A small network was shown many inputs. Here are its activations along a few directions, one row for each input.
Each table varies a few parts of the input and shows all the possible inputs, shuffled.
Descriptions start from the smaller parts, as in this example, which fits no table here: one of 2 separate values, together with either a single point or one of 9 places along a line or (one of 4 places along a line, together with one of 8 places around a ring).
Shared parts are said once, and a part with two or three values counts as separate values.

Other details of the inputs shift rows strongly along two fixed directions, in all tables alike. That doesn't count.

Table:
r1: [ -4  -7   5 -21 -17  23 -43   0  20  26  -9  63  -3 -14]
r2: [ -6   0  13 -32 -32  10  -1  13  35  14 -16  52 -44 -11]
r3: [  -1   -5  -35   15   53    0   41   -4  -45  -29   21 -111   22   15]
r4: [  6  17  -6  -1 -28   4 -40   8  11  33 -14  65 -23 -18]
r5: [-12 -30 -58  16  23  65 -14  13 -33  52 -47 -44  -5   1]
r6: [ 18  14  26  -3  18 -88  14 -26  33 -24  12 -12  41 -20]
r7: [ -9 -16  29 -16 -32  22 -12  11  19  19 -27  60 -16  14]
r8: [-15 -35 -49   4  44  65  12  32 -32  36 -46 -34 -15  19]
r9: [  2  37  21  -3   9 -46  15 -21  21 -56  37  -3  17   9]
r10: [  1  35  37  10   3 -26 -16 -45   3 -43  21  -5  50   9]
r11: [ -36   10  -39   22   31  -13   58  -17  -27   -9   17 -116    4   14]
r12: [ 19  25  37  13  24 -90  13 -19  11 -15  12  -2  38 -18]
r13: [-19 -24 -56   6  32  67 -10   9 -34  51 -49 -41  -6   0]
r14: [  6  -9  -6 -25 -35  11 -48   7  20  25  -9  54  -6 -13]
r15: [  3  33  38  30 -26 -54  23 -19  -3 -35  37  -6   9   7]
r16: [ 21  -4  17 -14 -20  32 -43  -4  12  13 -31  59  -3 -11]
r17: [ -2  46  24  16   9 -54  12 -15  -1 -41  40   9  19  17]
r18: [ 10   6  23 -11 -32   8  -2  18  10  20 -17  60 -47 -11]
r19: [  3  15  -7 -31 -20  15 -34  -2  32  16 -18  56 -25 -27]
r20: [ -17  -15  -28   28   19   -6   50   -8  -44  -14   22 -121   18   14]
r21: [ 20  -9  -6 -16 -25   7 -13  24  30   3 -12  62 -31 -10]
r22: [-10  45  44  14  -9 -50  25 -22   1 -36  35  -5   5   8]
r23: [  9 -25  30  -3 -43  23 -11  15  15  14 -27  57 -16   7]
r24: [-13 -34 -58   6   3  47  32  29 -18  43 -35 -53 -48 -10]
r25: [  -3  -28  -19   25   77  -33   42  -11  -29    8   -2 -111   50  -10]
r26: [ 18   9  -7 -26 -26  15 -34  -3  28  15 -18  54 -26 -30]
r27: [-12 -47 -55   9  37  58  11  39 -27  41 -25 -37 -20   8]
r28: [ 19  -1  36 -11  17 -83   5 -21  21 -23  17 -13  55 -13]
r29: [  3  29  33   3 -21 -48  26 -31  18 -46  35 -16   7   3]
r30: [ 16  10  24   5  -8 -45   5 -12   4 -55  44  -5  35  14]
r31: [ 17 -12  -3 -22 -37  16 -44   7  15  18 -11  53  -7 -22]
r32: [ -9  11  34   4 -30 -51  11 -20  11 -36  44 -16  27  20]
r33: [ 11  37   8  15 -19 -48  -9 -41  15 -41  36 -12  31 -12]
r34: [-19  13  45   8 -12 -39  17 -28  11 -35  44  -6  31  20]
r35: [-14 -22 -62 -18  30  61  -8  17 -30  45 -33 -50 -19 -18]
r36: [ -7  12  47  24 -23 -39  11 -27   7 -37  26  -9  36  32]
r37: [ -3   2  14  -2 -41  -1  -7  23  14  30 -12  61 -41  -2]
r38: [-22 -10 -79  -7  26  50  -1  10 -18  52 -36 -47 -29 -19]
r39: [ -6 -28  22 -11 -38  16 -13  18  24  25  -6  57 -21   4]
r40: [ 19 -11  11  -3 -30  28 -44   0  12  16 -29  60   2 -10]
r41: [ 12  48  18  30 -13 -50 -10 -34  -7 -32  36  -2  28 -10]
r42: [-27 -41 -33  -4  27  65  27  28 -26  45 -31 -47 -34  -1]
r43: [ -3 -13  36 -19 -26  28 -10  12  19  12 -29  58 -21   8]
r44: [  2  -4  13 -24 -12  29 -41   1  20  19 -11  61  -7 -20]
r45: [ -2  20  23  -8   3 -47   4 -16   9 -49  45  -2  36  22]
r46: [-11   9  16 -12 -32   2  -4  19  14  29 -14  64 -42  -3]
r47: [-10  25  24  12 -29 -57  20 -26  23 -36  39 -15  13  13]
r48: [ -1  40   4  12 -17 -52 -13 -41  19 -33  38 -11  32  -4]
r49: [-10  -8 -54   4  49  51  22  41 -38  39 -35 -32 -46  -4]
r50: [ 12 -19  14  -7 -17  21 -25  23  18   9 -24  68  -6  18]
r51: [ 19  -5   3 -34 -27  20 -43   3  15  15 -13  52 -12 -23]
r52: [  2   1  -7 -29 -14   6 -13  21  34   9 -12  66 -30  -2]
r53: [ -3 -32 -53   2  34  70  -7  12 -34  46 -32 -46 -17 -20]
r54: [ 12 -19  36 -15 -32  28 -10  10  15  11 -30  56 -22   6]
r55: [  -1  -11  -27   46   50    8   39   -6  -49  -28    5 -103   36   28]
r56: [  3  28  11  11  -5 -55  10 -18  21 -48  41  -4  22  16]
r57: [ -9 -17 -64  18  35  42  17  44 -37  47 -31 -32 -41   3]
r58: [  5  14  43  -5 -22 -42  17 -25   6 -46  40 -18  21  11]
r59: [ 17  32  20   1   3 -46  15 -22  17 -58  37  -5  16   6]
r60: [ 21   2   4   0 -19   6 -14  31   8  11 -12  72 -33  -8]
r61: [ -6  32  16  -6  -9 -44 -18 -39   6 -35  41 -10  45   3]
r62: [ 10 -20   0 -26 -23   9 -26  30  22  10  -5  61 -15   6]
r63: [ 19  20   4 -10 -20  13 -35   4   6  23 -18  63 -29 -28]
r64: [  9 -11  10 -40  -9  17 -20  27  21   2  -9  62 -21  -1]
r65: [-11 -17  15 -36 -38  10 -12  18  23  21  -9  53 -25   2]
r66: [-10  20  43 -10 -16 -42  17 -24  10 -44  40 -16  22  13]
r67: [  6 -38 -42   5  43  70  14  31 -36  27 -48 -38 -21  10]
r68: [ 18  43  31  17   9 -48  14 -16  -5 -50  37   4  13   8]
r69: [ -25   35  -48   39   49  -10   24  -25  -53    2   16 -103   20    0]
r70: [ -10   -5  -38   42   40    8   18  -26  -47   -9   22 -111   40   -2]
r71: [ 11 -10  23 -21  -3  29 -20  20  18   1 -27  69 -12  11]
r72: [-12 -46 -33   1  21  65  27  26 -30  43 -31 -49 -35  -4]
r73: [  -6  -16  -31   41   52    5   41   -3  -45  -24   25 -103   31   17]
r74: [  1  18  40   3  17 -32   8 -19   9 -53  44   2  35  16]
r75: [  5 -31  26  -8 -40  20  -9  18  19  18  -8  57 -22  -5]
r76: [ -5  16  32   7  12 -38   6 -19   9 -47  46   5  40  22]
r77: [-16 -36 -62  11  25  61 -12  16 -29  56 -28 -44 -10 -11]
r78: [ 26 -34  29 -20   6 -12 -21  15  30  33 -52  60  12 -18]
r79: [  1 -44 -46   0  45  67  16  35 -32  31 -29 -38 -26  -1]
r80: [ -20   37  -41   35   54   -4   26  -24  -53   -5   13 -106   15   -6]
Description of these inputs: one of 5 places along a line, together with either a single point or (one of 3 separate values, together with one of 5 places around a ring).
Changing only the place on the line of 5 turns r77 into r14. The same change can be made to r73. Which row results?
Answer: r30
Changing only the place on the line of 5 turns r64 into r74. The same change can be made to r3. Which row results?
Answer: r79
Changing only the place on the line of 5 turns r67 into r68. The same change can be made to r10. Which row results?
Answer: r80
Change only the choice among 3 separate values in r13. List by row number the other rows that result.
Answer: r7, r8
Change only the place on the ring of 5 in r18. List by row number the other rows that result.
Answer: r15, r22, r37, r46
Change only the place on the line of 5 in r27. List by row number the other rows that result.
Answer: r50, r56, r57, r62
A walk changes only the place on the ring of 5. It starts at r53 and steps to r44. List the rest of the walk in order.
Answer: r1, r77, r70

Table:
r81: [-22   1 -47  -7  23  71  12  39 -17  36 -46  -3 -62  -7]
r82: [  3  46  53 -12 -48 -26 -11 -42   5 -66  75  -3  11  -9]
r83: [ 32  13  19  -7 -48  -1 -27  28  29  12  -6  93 -56 -11]
r84: [  2  -5 -37  41  35   9  40   1 -36 -45  18 -76  24  27]
r85: [ -13   -7  -15   37    4   -6   44  -20  -30  -14   -7 -100   21   35]
r86: [ 32  -8  37 -35  -4  16 -23  25  30   0 -10 106 -31   3]
r87: [ 10 -55 -56  -5  13  52 -18  27   6  54 -54 -22 -16 -24]
r88: [-18 -33 -48   9  27  72 -28  34 -26  55 -44   1  -6  -5]
r89: [-20  22  64  10 -39 -55   5 -37  16 -37  37  11  43  41]
r90: [-12 -20 -60 -26  27  49  -1  10   5  62 -51 -15 -40 -35]
r91: [-29  12 -26  19  30 -30  43   9 -40  -3  35 -89   4   0]
r92: [ 13 -22  31 -31 -23  -9 -52  26  27  32 -15  95   7 -25]
r93: [ 18  18  57 -20  11 -67  20 -14  18 -66  43  21  37   7]
r94: [ -1 -16  -3  38  16 -25  58  -4 -40  -7  -1 -96  19   4]
r95: [-16 -15 -46   4  15  52   1  49 -28  64 -19  -5 -64  -4]
r96: [  0 -19  54 -37 -38   8  -8   3  55  21 -32  83 -28  -9]
r97: [  -1   -5  -12    9   25   31   -8  -36  -48  -22   28 -106   43  -14]
r98: [ 15  49  16  10 -38 -67 -16 -51  23 -49  32  10  39   8]
r99: [  7  35  50   1   9 -36  10 -24  17 -81  41  31  39  27]
r100: [  4  18  83  -2 -52 -19  -2 -54  -1 -56  55  -4  33   2]
r101: [ -1  24  78  30 -20 -58   8 -30   1 -30  49  20  32  26]
r102: [ 14  -1  27 -45 -20  14 -56   2  44  12 -41  89   2  -1]
r103: [-12 -14 -23  -1  58  -4  49 -11  -8 -30  19 -90  21  15]
r104: [ 24   1  17 -26 -54 -17 -16  37  34  11 -12  88 -47 -26]
r105: [ 19 -20  29 -22 -20  11 -32  33  23  13  10 108 -23  10]
r106: [  9   7  61  18 -43 -64  20 -39  37 -46  32   1  33  11]
r107: [ -2 -15 -52 -26  33  37   4  26 -21  63 -55  -7 -39 -42]
r108: [ 21 -51 -48  -4  19  40 -13  43 -20  55 -59 -15 -15 -31]
r109: [-32 -59 -27  -5  -1  54  16  30  -4  72 -40 -18 -35  -2]
r110: [ -6  16  38  -7 -18 -52  -4 -22  21 -60  58  20  47  45]
r111: [ -3  12  45   3  -8 -63 -25 -38  36 -35  49   9  65   2]
r112: [ 10 -15  61 -36 -31  -4  -3  19  29  23 -37  91 -26 -17]
r113: [ 33   2  41 -25  -1  12 -53   9  29  19 -30  98  -9 -17]
r114: [  1 -12 -41  20  25  -3  35  -5 -25 -37  14 -90  25  39]
r115: [ -5 -43 -41 -26  40  58 -13  21   7  55 -60 -19 -17 -25]
r116: [  2 -11 -74  16   4  62 -10  21 -23  47 -51  -1 -36 -23]
r117: [  -8   18  -31    8   13   22    5  -48  -51  -16   37 -102   20  -24]
r118: [-27  12   4  38  40  12  52 -21 -39 -21  -7 -82  19  22]
r119: [ 48 -11  26  -4 -27   6 -57  16  28  18 -25  94  -8 -16]
r120: [ -7  47  46 -13 -13 -65  15 -33  44 -55  47   5  10   0]
r121: [  8  35  31   8 -39 -71  11 -27  43 -56  52   1  11   0]
r122: [ 23   2  35   1 -21 -61  11 -23  42 -69  52  10  37  15]
r123: [  6  49  28   8 -46 -64   2 -27  28 -62  42   5  14  24]
r124: [-13  -5 -64 -27  21  56 -10  10 -10  56 -61 -11 -37 -11]
r125: [ 18  13  56 -20 -31 -16 -10 -39   4 -79  76   6  37   6]
r126: [ -2  22  20 -47 -40   8 -26  15  46   5 -22  87 -46   4]
r127: [-31   7 -46  21  32 -21  21 -31 -19   9  29 -91  27  -8]
r128: [-14 -27 -60 -13  17  33  -6  33 -28  77 -35  -5 -31 -35]
r129: [ 13  17  10  -5 -57  13 -26  27  33  -3 -13  98 -46  -7]
r130: [ 27 -49 -50   5  23  60   7  51 -24  37 -34  -2 -45   4]
r131: [ -6  11   0 -33 -49   1 -54  -1  34  32 -12  96 -14  -5]
r132: [-10  35 -16  26  52  -9  42  -8 -37 -16  20 -87 -13   8]
r133: [  2 -36  19 -42 -32   6 -26  26  52  12   9  96 -16   2]
r134: [ 21 -15 -65  14  13  48 -11  23 -27  62 -44  -6 -46 -27]
r135: [ 12 -11  23 -55 -22  18 -25  18  45  -7 -22  97 -20  19]
r136: [ -6   1 -17  41  57  -7   2 -12 -46   4  22 -82  43  10]
r137: [-12   0 -10  59  14   6  48 -15 -41 -22  -2 -86  20  23]
r138: [ 27  40  27  10 -25 -86  -3 -35  13 -42  37  14  37 -23]
r139: [ 19 -61 -52 -14  17  44  18  59 -19  36 -40  -7 -37 -12]
r140: [  2  -2 -38  30  28  -7   5 -21 -25 -18  -5 -98  47  19]
r141: [ -1   0 -11   9  67 -19  23 -11 -34 -10  -5 -91  44 -12]
r142: [  1 -12  19 -32 -36  10 -66  10  37  25 -20  92   9   6]
r143: [-17  23 -18   7  46 -26  53   1 -33 -16  14 -92  -4  -7]
r144: [-35 -17 -60 -16  -4  54  -2  41 -13  56 -30 -14 -54  11]
r145: [ 29  -6  17  -2 -36  20 -56  14  32   3 -32  99   2 -13]
r146: [-19  29  69  32 -29 -44   9 -32   5 -45  42  24  42  29]
r147: [  8  45  54  11  11 -40 -21 -40  17 -62  22  24  61   7]
r148: [-40  28 -33  40  28   0  34  -1 -41 -17  33 -79   5  19]
r149: [-14 -21 -23  12  48 -20  44  13 -41 -15  35 -80  30  15]
r150: [-19 -43 -52  -1  24  76   2  50 -25  36 -25   9 -28  14]
r151: [ -3   7 -53  29  22 -23  26 -32 -13  -5  13 -97  20 -15]
r152: [-13  24 -36  40  44 -16  14 -24 -49  11  30 -78  20   0]
r153: [ 26  25  22 -26 -14   3 -41  -2  26  26 -21 102 -32 -27]
r154: [ -2 -26  53 -23 -48  -8 -13  27  22  36 -16  93 -19  -9]
r155: [ 13 -43 -23  23   1  57  16  35 -28  59 -54 -11 -50  -1]
r156: [ 11  36  86  17  -4 -53  17 -38   9 -43  28  17  24  18]
r157: [-31  28 -45  42  36  -2  16 -25 -45  -4  23 -74  30   4]
r158: [-20  35  38   0 -29 -70   5 -25  37 -42  67   7  18   7]
r159: [-13   1 -59  -5  31  68  -6  15 -21  49 -57   3 -37 -23]
r160: [-21 -33 -22 -18   9  66  17  22 -12  53 -71 -17 -40  15]
Describe the family of inputs behind these rows.
Answer: one of 5 separate values, together with either a single point or (one of 3 separate values, together with one of 5 places around a ring)
Changing only the choice among 5 separate values turns r82 into r97. The same change can be made to r123. Which row results?
Answer: r140
Changing only the choice among 5 separate values turns r95 into r101. The same change can be made to r81. Which row results?
Answer: r118
Changing only the choice among 5 separate values turns r153 into r86. The same change can be made to r107. Which row results?
Answer: r93
Change only the choice among 5 separate values in r131. List by row number the other rows that result.
Answer: r89, r110, r142, r144
Change only the choice among 5 separate values in r109. List by row number the other rows that result.
Answer: r111, r127, r133, r158
Change only the choice among 3 separate values in r112. List by row number the other rows that result.
Answer: r94, r154
